These are the activations of a small neural network, seen along a few directions. Each row is one input.
Each table varies a few parts of the input and shows all the possible inputs, shuffled.
A made-up example of a description, with smaller parts first: ring(5) and (point or ring(9) or (values(3) and line(6))).
Shared parts are said once, and a part with two or three values counts as separate values.
(in the rows, 128 means zero)

Other details of the inputs shift rows strongly along two fixed directions, in all tables alike. That doesn't count.

A family of inputs:
R1: [124 193 174 112 109 135 129 154 156  83 144 141]
R2: [ 96 105 133  98  89 129 134  75 129 138  69 111]
R3: [155 111 160  54  65 109  55 127 109 111  63 114]
R4: [128 173 159 135 126 125 132 159 141 131 134 117]
R5: [111 105 103 170 204 171 172 146 112 164 193 142]
R6: [166 107 112 125 102 115 112 107 110 131 125 108]
R7: [134  73  76 136 190 156 142 126 104 133 164 137]
R8: [130  87 103 149 169 115 113 117  88 143 125 135]
R9: [126 151 107 137 156 146 138 159 152 112 157 120]
R10: [123  76 124 113  94 146 125  74 128 168  68 134]
R11: [124 194 148 138 132  98 122 166 177  77 128 126]
R12: [142  83  73 159 185 139 148 125 110 152 159 116]
R13: [113 194 184 141 124 103 128 168 156  97 130 134]
R14: [124 156 104 159 166 156 160 149 146 117 191 131]
R15: [153  74 114 158 137 114 128  95  74 142 129 142]
R16: [141 178 149 142 120 122 141 142 138 119 144 123]
R17: [157 109 130 119 104 134 119 115  97 137 127 125]
R18: [117 158 167 111 133 143 127 158 138 107 140 138]
R19: [124 199 154 120 128 112 114 171 163 117 123 113]
R20: [100  60 107 130 115 122 127  72 117 188 104 140]
R21: [121 171 137 116 137 135 116 166 148 121 134 122]
R22: [119 153 113 181 173 123 153 137 143 101 178 143]
R23: [101 123 130  98  90 104 144  91 150 143  86 137]
R24: [151  65  96 121 134 141 122 101  89 129 150 132]
R25: [118 102 143  77  15 103  99  98 124 140  34 117]
Description of these inputs: values(5) or (line(4) and ring(5)).
- Which other rows does R18 become when the line(4) part takes its other values? List them by row number. => R4, R5, R13

A family of inputs:
R26: [156 118 133  95  61 100  93 103 125 125  79 111]
R27: [137 165 123 153 163 136 137 185 123 106 184 127]
R28: [109  51  81 149 187 169 156 101  84 164 164 150]
R29: [140 101 146  80  83 115  88 116 114 140  72 118]
R30: [146  93 128  76  71 114  87 110 123 125  77 110]
R31: [116  70  70 169 182 133 156 101 100 151 155 137]
R32: [ 98 226 168 143 125 131 155 163 188  96 154 140]
R33: [114  71  88 171 188 132 155 107  92 166 151 144]
R34: [107 165 120 142 149 147 156 144 164 119 151 123]
R35: [209 103 158  80  67  97  45 116  98  99  80 102]
R36: [119  74  87 157 187 156 160 109  94 178 152 134]
R37: [ 97 228 170 128 125 140 156 166 188  94 148 135]
R38: [144 100 148 104  75 100 101 100 105 122  85 129]
R39: [100 227 171 145 127 121 147 171 194 107 141 131]
- What do these inputs look like to the network? => values(2) or (values(3) and line(4))
- Which other rows does R32 become when the values(3) part takes its other values? List them by row number. => R26, R39
- Which other rows belong to the same alternative as R35? List them by row number. => R27

A family of inputs:
R40: [103 150 129 147 144 140 159 127 147 134 147 142]
R41: [136 146 126 149 154 136 141 143 131 118 167 134]
R42: [169  46 110 107 116 123  86 106  62 157 104 116]
R43: [ 95 134 107 124 150 159 153 130 158 130 141 131]
R44: [129 146 123 158 157 117 138 142 136 111 156 136]
R45: [101 138 128 141 145 143 157 131 135 138 144 139]
R46: [174  41 106 113 109 126  96  97  54 151 111 119]
R47: [103 147 117 156 142 123 158 120 151 135 134 132]
R48: [ 99 140 122 154 148 119 155 120 145 131 138 143]
R49: [134  49 109 113 119 133 113  92  81 174  95 127]
R50: [130 146 134 142 163 139 134 152 126 119 159 132]
R51: [125 190 198  78  52 105  93 142 165  99  67 118]
R52: [129 137 106 120 154 152 134 148 144 112 156 122]
R53: [165 185 178  91  39  77  74 141 157  82  72  99]
- Changing only one part turns R49 into R42. The same change can be made to R43. Which row results? => R52
- What do these inputs look like to the network? => values(2) and (point or line(6))
